A small network was shown many inputs. Here are its activations along a few directions, one row for each input.
Each table varies a few parts of the input and shows all the possible inputs, shuffled.
A made-up example of a description, with smaller parts first: one of 6 places along a line, together with either a single point or one of 9 places along a line or (one of 2 separate values, together with one of 5 places around a ring).
Shared parts are said once, and a part with two or three values counts as separate values.
In the rows, 128 means zero.

Other details of the inputs vary at random and push rows far along two fixed directions, the same in every table; ignore that.

Table:
r1: [161  99 183 104 110 121 116  37 133 170 134 120 119]
r2: [126 140  98 155  90  90 132 132 137 146 140  89 135]
r3: [134 116 113 154 102  90 144 109 150 123 118  93 169]
r4: [148 123 131 114 140 152 115 101 134 134 121 152 116]
r5: [136 122 147  92 186 193  99 138 127 111 129 198 100]
r6: [106 137 120 126 170 148 117 191 130 108 149 156 118]
r7: [146 131 128 113 128 160 112 104 121 133 116 154 107]
r8: [135 120 173 103 142 136 119  96 109 154 141 133 101]
r9: [182  91 152 115 117 144 120  27 152 135  99 141 150]
r10: [104 137 120 123 166 162 123 192 115  94 125 162 118]
r11: [ 98 125 148 143 123  88 152 149 110 125 139  83 144]
r12: [101 138 117 129 172 142 117 200 131 108 154 151 121]
r13: [126 116 111 155 111  87 140 122 152 125 130  91 170]
r14: [113 141  97 157 103 105 150 161 120 111 109  96 145]
r15: [179  95 149 115 118 139 120  33 153 137 103 138 150]
r16: [141 120 148  94 186 186  95 131 134 121 138 195 100]
r17: [117 135 127 139  75  88 162 118 117 140 113  82 143]
r18: [108 150  88 158  90  97 144 161 123 127 128  92 133]
r19: [133 128 104 154  99  88 135 121 145 141 131  88 149]
r20: [ 96 147 129 149  90  78 149 155  97 148 145  69 117]
r21: [186 110 137 115  94 133 106  24 150 172 119 134 117]
r22: [130 139  99 153  87  94 132 123 137 145 135  92 134]
r23: [123 141 165  76 164 188 112 133  92 137 136 190  74]
r24: [142 135 125 114 129 155 112 113 122 134 122 153 104]
r25: [111 145 118 122 164 157 124 183 111 104 125 156 110]
r26: [111 143 117 126 165 148 121 181 120 112 135 152 111]
r27: [185  89 152 114 123 133 110  17 166 151 119 140 150]
r28: [110 144 115 127 168 146 120 186 120 113 142 151 112]
r29: [106 138 121 124 166 155 121 187 124 102 137 159 117]
r30: [ 93 140 124 139  93  94 161 167 116 120 125  92 143]
r31: [100 130 133 137 105  98 165 146 117 113 117  95 156]
r32: [111 129 106 156 119 101 151 157 134 103 120  99 162]
Each input here is: one of 4 places along a line, together with either one of 2 separate values or one of 6 places along a line.
The inputs of r12 and r19 match in every part but the place on the line of 4. If r16 is changed in the same way as r12 into r19, which row does it become?
Answer: r26
Which other rows does r25 become when the place on the line of 4 takes its other values? List them by row number.
Answer: r5, r15, r24
Which other rows does r3 become when the place on the line of 6 takes its other values? List them by row number.
Answer: r9, r13, r15, r27, r32

Table:
r33: [186  79 128 135 132 123 113  31 194 126 120 137 187]
r34: [128 131 129 119 148 154 120 125 115 117 118 152 114]
r35: [126 130 125 116 136 150 113 138 126 129 136 155 104]
r36: [173 100 144 122  99 128 121  29 138 153 102 117 144]
r37: [125 125 132 120 133 145 116 134 128 131 134 143 115]
r38: [126 142  87 172  71  76 157 126 125 125 111  65 157]
r39: [124 137 130 104 141 151 123 135 130 127 133 161 114]
r40: [100 156 108 143 147 121 129 195 106 125 152 125 104]
r41: [129 120 156 116 152 144 133 122 111 114 114 140 126]
r42: [121 127 143 110 135 140 135 133 129 125 129 140 126]
r43: [ 89 146 103 161  98  88 150 193 121 109 135  76 147]
r44: [131 138 122 121 134 152 107 140 124 129 137 156 104]
r45: [123 119 155 111 143 143 121 133 121 121 133 148 116]
r46: [112 127 125 160  86  58 160 131 124 140 130  54 152]
r47: [110 146 100 165  88  70 144 146 124 143 136  69 143]
r48: [172 103 159 118 103 114 117  28 144 170 128 106 130]
r49: [122 122 155 103 141 138 137 132 124 123 127 149 126]
r50: [153 126  95 133 158 163 105 142 157 108 108 163 125]
r51: [ 94 142 129 135 159 141 141 188 103  96 126 133 124]
r52: [123 131 140 120 154 139 114 136 116 141 144 138 110]
r53: [121 131 124 124 113 121 141 132 132 134 127 123 139]
r54: [129 140 125 107 144 156 120 146 121 128 137 167 109]
What do these inputs look like to the network?
Answer: either one of 2 separate values or (one of 4 places along a line, together with one of 5 places along a line)
Which other rows does r41 become when the place on the line of 5 takes its other values? List them by row number.
Answer: r34, r36, r38, r51

Table:
r55: [141 130 137 123 101 104 147  80 120 156 116  99 131]
r56: [110 131 111 158 136 118 136 163 121  97 121 110 144]
r57: [133 141 139 107 127 153 104 130 117 148 143 157  82]
r58: [152 127 122 110 107 169 102 103 134 139 114 158  99]
r59: [138 116 159 110 192 175 100 126 118 113 132 173 101]
r60: [136 135 151 104 116 141 108 101 120 166 146 142  81]
r61: [ 73 172 107 129 173 142 150 246  82  90 133 146 109]
r62: [160  90 149 134  70  72 149  33 172 159 121  76 182]
r63: [133 139 137  94 146 188  96 135 116 134 139 191  75]
r64: [ 67 136 119 165 110  51 173 204 128 109 150  57 178]
r65: [153 126 107 132  89 127 143  81 133 128  86 122 147]
r66: [181  80 137 121  90 124 127  26 184 134  94 130 179]
r67: [176 141  68 126 199 182  59 134 174 137 160 204 100]
r68: [150 104 115 152 116 129 124 102 143 108  97 114 153]
r69: [130 131 158 107 134 129 135  95 100 155 133 128 114]
r70: [134 110 153  92 179 180 116 128 145 102 129 197 134]
r71: [ 69 146 117 160 166 107 144 239  95  93 146 100 128]
r72: [ 65 167 113 148 104  90 143 226  89 134 164  85 103]
r73: [109 121 118 187  68  34 162 117 125 137 128  17 172]
r74: [132 111 154 106 159 144 125 123 147 117 135 158 140]
r75: [144 134 117 125 105 130 144  98 124 132 103 124 138]
What do these inputs look like to the network?
Answer: either a single point or (one of 4 places along a line, together with one of 5 places along a line)
Which other rows does r71 become when the place on the line of 4 takes its other values? List them by row number.
Answer: r55, r60, r62
